A small network was shown many inputs. Here are its activations along a few directions, one row for each input.
Each table varies a few parts of the input and shows all the possible inputs, shuffled.
Descriptions start from the smaller parts, as in this example, which fits no table here: line(6) and (point or ring(11) or (values(2) and ring(8))).
Shared parts are said once, and a part with two or three values counts as separate values.
(in the rows, 128 means zero)

Other details of the inputs shift rows strongly along two fixed directions, in all tables alike. That doesn't count.

A family of inputs:
x1: [137 102 145 134 119 133 130 177 129 119 205]
x2: [148 139 127 161  98 110 174  98  71  97  13]
x3: [151 181 126 165  86 140 162 124  56  47 138]
x4: [101 127 159 112 117  64 104  79 156 144  71]
x5: [128  95 130 130 107  93 139  92 163 123  58]
x6: [134 213 117 154  56 195 178  72  90  90 147]
x7: [118 184 112 134 112 197 132  81 124 111 160]
x8: [116 149  84 102 124 141 127 149 176 154 207]
x9: [136 127 140 123 105 106 104 145 142 135 191]
x10: [114 141 130 113 163 206 101 148 140 172 234]
x11: [139 146 136 146 146 119 130 132  75 115  79]
x12: [185 131  70 169 138 175 130 161  86  58 167]
x13: [109 206 150 148  81 179 191  61  65 111  70]
x14: [137 129 113 144 115 139 128 118 131  52 154]
x15: [133  83 125 119 129  80  97 115 178 181  85]
x16: [102 129  92  86 163 141 107 158 183 169 195]
x17: [117 103 147 110 183  93  81 133 134 173  82]
x18: [141 112 135 133  94 121 130 147 147 107 191]
x19: [162 141  94 158  83 153 133 140 136  46 227]
x20: [ 76  61 207  92 180  70 114 135 153 194  60]
x21: [144 135 127 161 131 121 169 103  61  88   7]
x22: [132 120 150 126 134  95 109 145 116 173 103]
x23: [109 144 114 103 135 145 152 173 130 169 178]
x24: [ 92 142 126  87 118 105 149 124 161 184 114]
x25: [114 134  89  97 182 169 120 189 146 150 221]
x26: [133 130 144 134 151 134 113 169  97 114 183]
x27: [107  94 172  95 135  47  86 114 171 226  60]
x28: [140 155 117 162 118 154 167 107  72   9 104]
x29: [179 117  70 161 112 176 132 155 131  44 203]
x30: [102  46 184 100 149  71 127 139 167 214  49]
x31: [112 147 148 120 152 199 125 150 117 179 208]
x32: [146  93 128 128 111  92 117 131 151 168  99]
x33: [ 90 122 132  87 183 137 135 179 140 195 156]
x34: [119  64 161 119 166 109 135 152 135 163  79]
x35: [172  92  77 139 144 147  83 173 158 126 208]
x36: [139  91 121 137 153 137 138 138 123  97 100]
x37: [117  73 161 112 112  74 138 108 167 169  48]
x38: [136 169 113 149 116 104 129  64  95  71  20]
x39: [129 176 120 149 105 116 137  67  91  37  66]
x40: [121 151 120 116 110 183 101 123 176 181 246]
x41: [144 119 116 123 127  97  77 135 166 164 158]
x42: [114 163 145 140 136 109 144  75  72  58  30]
Description of these inputs: ring(6) and (values(2) or ring(5)).
Question: The inputs of x14 and x19 match in every part but the ring(6) part. If x39 is changed in the same way as x14 into x19, which row does it become?
Answer: x4
Question: The inputs of x10 and x31 match in every part but the ring(6) part. If x17 is changed in the same way as x10 into x31, which row does it become?
Answer: x11
Question: Which other rows does x21 become when the ring(5) part takes its other values? List them by row number.
Answer: x11, x20, x26, x34
Question: Which other rows does x5 become when the ring(6) part takes its other values? List them by row number.
Answer: x29, x30, x34, x36, x37
Question: List by row number the other rows that have the ring(6) part in common with x23.
Answer: x1, x2, x3, x13, x22, x30
Question: Which other rows does x16 become when the values(2) part takes its other values? List them by row number.
Answer: x7

A family of inputs:
x43: [112 112 143 118 167 113 131 132 139 179  98]
x44: [129 116 148 126 124 105 125 111 114 150  69]
x45: [141  95 142 132 127 123 116 146 133 141 143]
x46: [135 156 105 141 142 167 124 145 101 101 195]
x47: [108 124 139 107 110 119 128  96 168 175 107]
x48: [116 107 124 118 147 120 106 147 164 154 146]
x49: [155 123 106 147 122 134 144 139 131 100 160]
x50: [142 124 117 126 134 135  86 153 137 143 208]
x51: [113 112 123 114 144 120 106 135 150 145 145]
x52: [121 125 127 110 142 120 130 137 131 137 109]
x53: [146 132 109 137 121 133 115 139 143 111 162]
x54: [135 155 122 140 113 119 129  98 115 109  83]
x55: [134 122 129 138 113 118 147 117 116 101  92]
x56: [118 132 111 129 126 121 138 119 124 113 101]
x57: [139 131 126 142 119 110 146 109 125 113  85]
x58: [125 128 114 134 126 120 139 130 126 116 103]
x59: [115 132 140 139 132 132 121 111 129 106 117]
x60: [119 148 146 128 135 140 129 104 112  94 106]
x61: [122 132 133 128 124 110 117 106 129 116 111]
x62: [138  94 148 125 135 120 102 150 134 168 145]
x63: [139 111 131 126 139 109 111 139 145 168 135]
x64: [122 135 127 133 120 113 135  96 120  94 103]
x65: [130 143 104 129 146 151 129 147 115 127 162]
x66: [112 119 137 115 130  97 125  93 140 127  80]
x67: [137 137 118 138 112 112 139 115 120 107  91]
x68: [126 136 132 125 125 133 148 125 104 105  88]
x69: [133 136 120 138 114 116 148 102 125  94  81]
x70: [151 143  90 145 108 141 143 129 114  73 158]
x71: [125 150 121 123 131 134 139 114 120  99  98]
x72: [100 108 145 103 174 115 102 140 161 193 121]
x73: [132 160 141 150 111 129 125  85 101  92  88]
x74: [127 137 158 129 102 113 127 135 121 159 149]
x75: [119 126 127 120 157 134 120 145 138 159 133]
x76: [137 121 131 135 114 118 131 128 122 118 105]
x77: [138 142  99 121 132 151 130 150 118 103 171]
x78: [133 128 118 122 127 116 108 130 132 146 134]
x79: [110 126 168 125 102  94 153 108 127 139  95]
x80: [122 148 121 116 132 135 133 111 113 101 113]
x81: [154 150  91 146 105 142 136 131 112  79 156]
x82: [128 145 133 144  97 140 152 148 111 110 174]
x83: [117 155 128 124 129 132 140 100 101  89  97]
x84: [128 118 121 137 135 119 143 129 133 127 108]
x85: [139  94 137 122 132 118 110 150 141 153 144]
x86: [113  84 157  92 161 112 109 151 148 184 118]
x87: [143 158 104 133  92 165 130 119 134 135 181]
x88: [128 113 146 122 136 135 138 135 111 124 109]
x89: [150 114 102 133 131 143 107 165 158 118 218]
x90: [109  89 155 105 170 118 112 150 139 198 118]
x91: [118 135 139 118 127 101 111  94 127 144  78]
x92: [134 123 109 119 108 156 127 135 168 147 205]
x93: [120 106 141 114 137  97 109 126 162 163  98]
x94: [147 141  91 148 119 156 135 152 124  89 172]
x95: [143 144 115 139 113 119 129 121 112 119 106]
x96: [123 136 127 116 136 128 135 124 128 121  98]
x97: [127 111 137 141 125 131 142 129 112 115 100]
x98: [124 127 120 124 154 134 125 151 128 153 141]
x99: [113 133 126 117 156 136 115 129 126 147 140]
x100: [131 150 104 146 119 147 134 123 106  76 152]
x101: [127 136 146 139 123 122 116 102 130 106 110]
x102: [139 157 133 134 103 159 151 160 102 102 204]
x103: [132 132 126 126 139 128 148 127 121 119 106]
x104: [140 114 132 128 125 123 108 148 129 151 140]
x105: [145 140 106 136 116 136 117 128 127  97 165]
x106: [126  97 152 131 126 107 139 113 125 128  80]
x107: [125 119 144 134 146 141 140 134 103 137 109]
x108: [108 143 124 113 132 163 135 121 145 173 155]
x109: [110 128 118 115 114 148 133 121 161 159 153]
x110: [127 139 140 144 118 124 135  90 120  81  99]
x111: [125 128 125 139 117 127 147 125 111 105  87]
x112: [131  89 124 113 144 108 105 160 168 163 166]
x113: [120 114 164 119 112 104 120 147 148 170 163]
x114: [159 131 102 137 124 147 101 165 139 133 204]
x115: [109 151 158 131 123 132 153 130 102 147 130]
x116: [108 150 128 106 113 150 149  98 139 141 110]
x117: [111  75 150 107 153 106 108 151 155 184 118]
x118: [139 167 119 157 135 177 132 127  93  78 170]
x119: [137 120 132 139 113 119 152 108 107  98  82]
x120: [122 120 133 125 149 139 128 151 119 150 131]
Question: What is each input in this table made of?
Answer: line(6) and (values(2) or line(11))
Question: The inputs of x114 and x94 match in every part but the line(6) part. If x78 is changed in the same way as x114 into x94, which row does it become?
Answer: x56
Question: The inputs of x64 and x46 match in every part but the line(6) part. If x112 is changed in the same way as x64 into x46, which row does it become?
Answer: x98
Question: Start at x73 and move only the line(6) part, one step at a time. The first step leads to x101. Which rows follow, in order?
Answer: x110, x59, x60, x118
Question: Which other rows does x85 become when the line(11) part takes its other values? List them by row number.
Answer: x45, x53, x57, x61, x67, x76, x81, x93, x101, x105
Question: Which other rows does x102 become when the values(2) part takes its other values? List them by row number.
Answer: x116

A family of inputs:
x121: [101 134 143 117 136 123 162 107 115 131  62]
x122: [120 130 123 122 125 139 147 140 131 124 148]
x123: [145 109 113 120 129 130  87 168 166 179 225]
x124: [126 175 127 151 126 153 158  93  71  69  75]
x125: [ 95 124 142 109 159 123 138 111 130 164  61]
x126: [125 125 105 113 133 132 110 130 164 148 155]
x127: [188  89 104 167 121 107 121 171 104  73 134]
x128: [148 140  92 142  99 158 139 139 147  98 199]
x129: [145 134 111 132 135 156 110 165 119 146 191]
x130: [124 101 154 114 116 110 115 140 155 177 142]
x131: [ 97 115 138  98 165 113 116 120 159 187  87]
x132: [159 108 124 164 125  89 138 110  87  35  35]
x133: [105 116 166 116 121  94 142 115 127 163  72]
x134: [119 159 110 125 122 131 149  93 118 107  75]
x135: [144 167 119 153 116 171 156 134  76  57 163]
x136: [ 94 114 156 100 167 108  96 118 142 179  91]
x137: [147 142 110 147 104 150 121 133 135  89 205]
x138: [123 126 143 124 118 126 119 122 138 121 147]
x139: [122 105 141 112 168 149  99 175 140 165 209]
x140: [ 99 106 169 106 160 103 116 124 136 202  70]
x141: [189 113  71 174 117 136 148 157  93  20 132]
x142: [110 109 142 100 164 109  82 140 169 183 152]
x143: [131 141 131 139 119 144 136 136 113  94 164]
x144: [153 143 114 142  93 135 126 121 130 116 159]
x145: [132 168 103 142  86 135 163  73 113  75  75]
x146: [116 150 128 131  98 124 168  81 118  95  60]
x147: [ 94 119 149 107 156 121 148 113 127 163  65]
x148: [142 142 102 134 124 145 101 140 137 112 207]
x149: [116 125 153 129  97  93 139  89 141 147  66]
x150: [119  99 142 103 139 110  79 135 181 176 175]
x151: [101 114 169 113 148 107 138 117 116 180  60]
x152: [135 103 140 119 142 143 114 187 137 174 209]
x153: [162 180  91 159  98 158 146 126  89  76 155]
Question: The inputs of x138 and x146 match in every part but one. If x142 is changed in the same way as x138 into x146, which row does it become?
Answer: x134
Question: What is each input in this table made of?
Answer: values(3) and (point or ring(10))
Question: Start at x149 and move only the ring(10) part, one step at a time. The first step leads to x144. Which rows follow, in order?
Answer: x123, x153, x129, x140, x151, x152, x133, x130
Question: Which other rows does x126 become when the values(3) part takes its other values? List them by row number.
Answer: x123, x148

A family of inputs:
x154: [102 148 146 115 129 132 161 105 114 164  63]
x155: [120 142 113 129 153 158 133 127 112 103 133]
x156: [155 166 103 167  73 134 152  83 102  39 106]
x157: [132 115 139 121 112 146 110 160 157 167 234]
x158: [137  37 158 124 135  79 144 180 147 149  99]
x159: [126 136  98 123 159 158 128 151 121 123 160]
x160: [104 110 168 112 118  66 103  78 157 149  49]
x161: [135 111 121 122 110 100 115 118 161 152 110]
x162: [138  99  97 116 161 122  89 161 169 146 178]
x163: [120  78 119  96 171  96  84 146 188 192 122]
x164: [134 144 118 143  91 101 144  82 127  95  63]
x165: [ 72 128 194  95 152 100 126  95 133 189  55]
x166: [151 166  87 161 113 145 148  91  95  30  97]
x167: [115 130 132 114 145 153 127 161 138 176 184]
x168: [109 102 144 106 162  87  87 110 160 146  89]
x169: [141 172 113 149 115 193 152 146  94  91 206]
x170: [155  94 173 160 146  90 123 156  59 116  66]
x171: [138 136 103 127 160 177 101 175 122 106 235]
x172: [136 179 137 152  73 145 159  94  87  73 133]
x173: [144 150  81 135 143 178 143 152 105 100 164]
x174: [128 114 134 115 114 133 117 159 158 183 205]
x175: [124 158 136 135  81 124 172  86 108 128  67]
Question: What is each input in this table made of?
Answer: values(2) or (line(4) and ring(5))
Question: Start at x168 and move only the ring(5) part, one step at a time. The first step leads to x171. Which rows follow, in order?
Answer: x165, x172, x160
Question: Start at x172 and move only the line(4) part, one step at a time. The first step leads to x157. Which rows follow, in order?
Answer: x174, x175

A family of inputs:
x176: [101 119 147 107 148 119 123 123 140 165 105]
x177: [121  93 132 103 131 108  93 144 189 193 169]
x178: [119 159 118 135 114 128 159  82 108  92  60]
x179: [119 119 132 121 126 108 122 107 143 131  93]
x180: [122  84 145 110 143  97  98 146 164 169 133]
x181: [124 139 120 127 134 145 140 132 123 126 135]
x182: [155 135 106 151 122 135 132 135 103  77 131]
x183: [123 147 120 129 133 142 146 121 110 114 109]
x184: [137 129 125 142 119 125 151 124 107 102  98]
x185: [148 129 101 140 130 142 117 142 130  99 167]
x186: [113 117 142 107 147 135 103 152 155 180 184]
x187: [139 113 127 132 135 124 131 148 120 124 130]
x188: [153 144  92 149 108 148 139 127 121  77 155]
x189: [116 135 138 119 139 138 121 132 130 145 147]
x190: [118 105 156 117 134 105 115 135 141 165 125]
x191: [123 102 149 116 131 110 112 145 149 171 149]
x192: [146 144 102 144 114 136 139 116 116  81 118]
x193: [147 130 126 142 120 141 127 150 113 107 173]
x194: [118 152 130 128 121 130 134  99 120 113 104]
x195: [138 132 121 130 117 153 133 154 129 142 185]
x196: [126 161 137 144 108 140 159 101  88  97  92]
x197: [143 153 101 135 111 171 136 151 126 120 208]
x198: [136  98 133 119 126 115  97 156 164 162 186]
x199: [121 113 141 130 135  93 129 107 125 122  53]
x200: [111 135 153 123 122 120 142 108 119 147  89]
x201: [150 121 108 135 136 167 125 181 125 127 221]
x202: [138 153 127 145 117 155 145 131  94  96 146]
x203: [103 114 146 106 166 116 114 130 138 171  99]
x204: [139 147 119 144 118 156 150 135  94  94 141]
x205: [132 152 126 145 130 141 156 113  79  89  78]
x206: [148 143  93 137 138 164 117 155 121 102 198]
x207: [119 109 147 118 121 104 129 126 144 165 107]
x208: [102 105 142 102 162 108 102 127 158 176 109]
x209: [124 156 120 138 133 145 149 113  97  97  98]
x210: [149 141 100 145 125 141 127 127 114  84 139]
x211: [120 156 119 129 103 132 147  94 128 120 101]
x212: [153 133 101 137 109 151 111 151 147 116 222]
x213: [135 124 125 139 115 110 143 110 121 102  81]
x214: [115 106 157 118 131  88 114 110 143 149  79]
x215: [149 112 117 137 144 139 116 169 117 120 174]
x216: [120  93 145 110 124  93 108 132 171 180 122]
x217: [121 121 139 126 148 130 131 136 115 137 109]
x218: [123 103 137 112 140 113  92 139 166 162 161]
x219: [126 104 137 123 134  96 124 122 138 135  79]
x220: [126 162 122 135 111 151 147 115 111 111 139]
x221: [114 113 153 123 130  99 138 111 121 137  61]
x222: [132 149 108 133 125 142 140 117 117 100 121]
x223: [122 129 135 125 117 112 120 104 142 131 111]
x224: [110 121 150 119 143 113 143 114 116 145  59]
x225: [129 148 111 132 120 145 135 118 121 104 138]
x226: [142 156 102 136 109 162 127 136 129 108 200]
x227: [105 100 147  94 152 115  87 144 180 201 173]
x228: [118 122 151 127 115  93 130  96 131 130  67]
x229: [133 130 131 142 130 120 145 121  99 100  83]
Question: What is each input in this table made of?
Answer: ring(6) and line(9)
Question: The inputs of x211 and x208 match in every part but the line(9) part. If x207 is changed in the same way as x211 into x208, which row does it become?
Answer: x229
Question: The inputs of x224 and x201 match in every part but the line(9) part. If x222 is changed in the same way as x224 into x201, which row does it become?
Answer: x178
Question: Start at x204 and move only the ring(6) part, one step at a time. The first step leads to x221. Which rows follow, in order?
Answer: x180, x179, x225, x176
Question: Start at x177 and move only the line(9) part, one step at a time. The first step leads to x212. Which rows follow, in order?
Answer: x223, x218, x179, x188, x192, x185, x210
Question: Which other rows does x212 become when the ring(6) part takes its other values? List them by row number.
Answer: x191, x198, x200, x220, x226
